Here are a small network's activations along a few directions, averaged over the inputs that share one value of a field.
Values that are neighbours, or in one group, have similar rows; names and order tell nothing.
In the rows, zero is written as 500.
Random noise pushes rows far along 2 fixed directions. That doesn't count. These rows show it; they differ only by the noise:
[432 547 491 434 500 545 525 425 499 512 496 561 418 558]
[487 492 560 449 508 563 564 437 510 524 480 572 449 555]
[349 702 296 379 466 475 430 392 450 556 534 447 307 512]
[454 489 564 456 514 573 559 438 519 485 482 615 462 583]


Komov, 12 values:
u6: [690 473 470 510 373 409 443 522 454 605 518 257 513 344]
u1: [484 546 323 393 479 479 403 494 501 591 450 403 498 401]
u9: [582 398 516 478 505 518 564 576 548 487 468 534 598 439]
u10: [257 709 147 549 353 400 268 457 474 387 573 448 445 556]
u7: [573 514 558 603 506 447 469 580 442 503 472 457 460 437]
u4: [562 492 608 573 509 409 510 553 442 548 486 444 542 460]
u5: [578 430 523 448 629 482 532 462 494 620 534 390 412 467]
u8: [407 563 533 554 499 450 395 589 438 421 527 525 576 517]
u3: [674 334 539 507 517 553 637 573 507 581 469 454 603 391]
u12: [308 483 661 582 659 633 580 505 661 236 538 775 579 656]
u11: [454 546 393 591 459 444 389 490 507 358 552 551 593 591]
u2: [447 443 615 468 515 591 595 471 548 437 474 652 483 622]
The values of Komov form 4 separate groups.
Q: List the group mates of u10, in the order listed.
A: u6, u11
Q: List the group mates of u1, in the order listed.
A: u9, u3
Q: List the group mates of u8, in the order listed.
A: u7, u4

Lali, 11 values:
v7: [651 354 601 581 457 562 523 559 519 469 497 484 650 460]
v2: [476 452 502 390 497 601 564 440 535 546 503 555 497 547]
v9: [681 629 517 483 433 395 525 482 438 823 496 138 311 318]
v6: [418 523 314 528 475 417 361 463 452 388 619 460 508 520]
v5: [399 422 582 437 636 533 530 512 594 448 460 622 546 510]
v10: [807 441 524 504 384 452 519 577 508 699 420 251 554 297]
v4: [364 619 563 498 444 506 484 492 469 399 536 590 462 577]
v3: [623 586 498 509 536 339 450 442 378 693 513 305 374 428]
v11: [304 488 434 575 465 513 411 604 455 278 467 732 641 605]
v8: [447 678 296 463 626 457 535 496 497 568 548 354 389 392]
v1: [587 538 376 381 438 530 536 390 486 678 470 391 290 477]
The values of Lali form a line.
Q: Going along Lali from v11 by way of its neighbour v10, in what order are v9, v4, v8, v1 met?
A: v9, v4, v1, v8
Q: Name the neighbours of v6, in listed order.
A: v7, v3
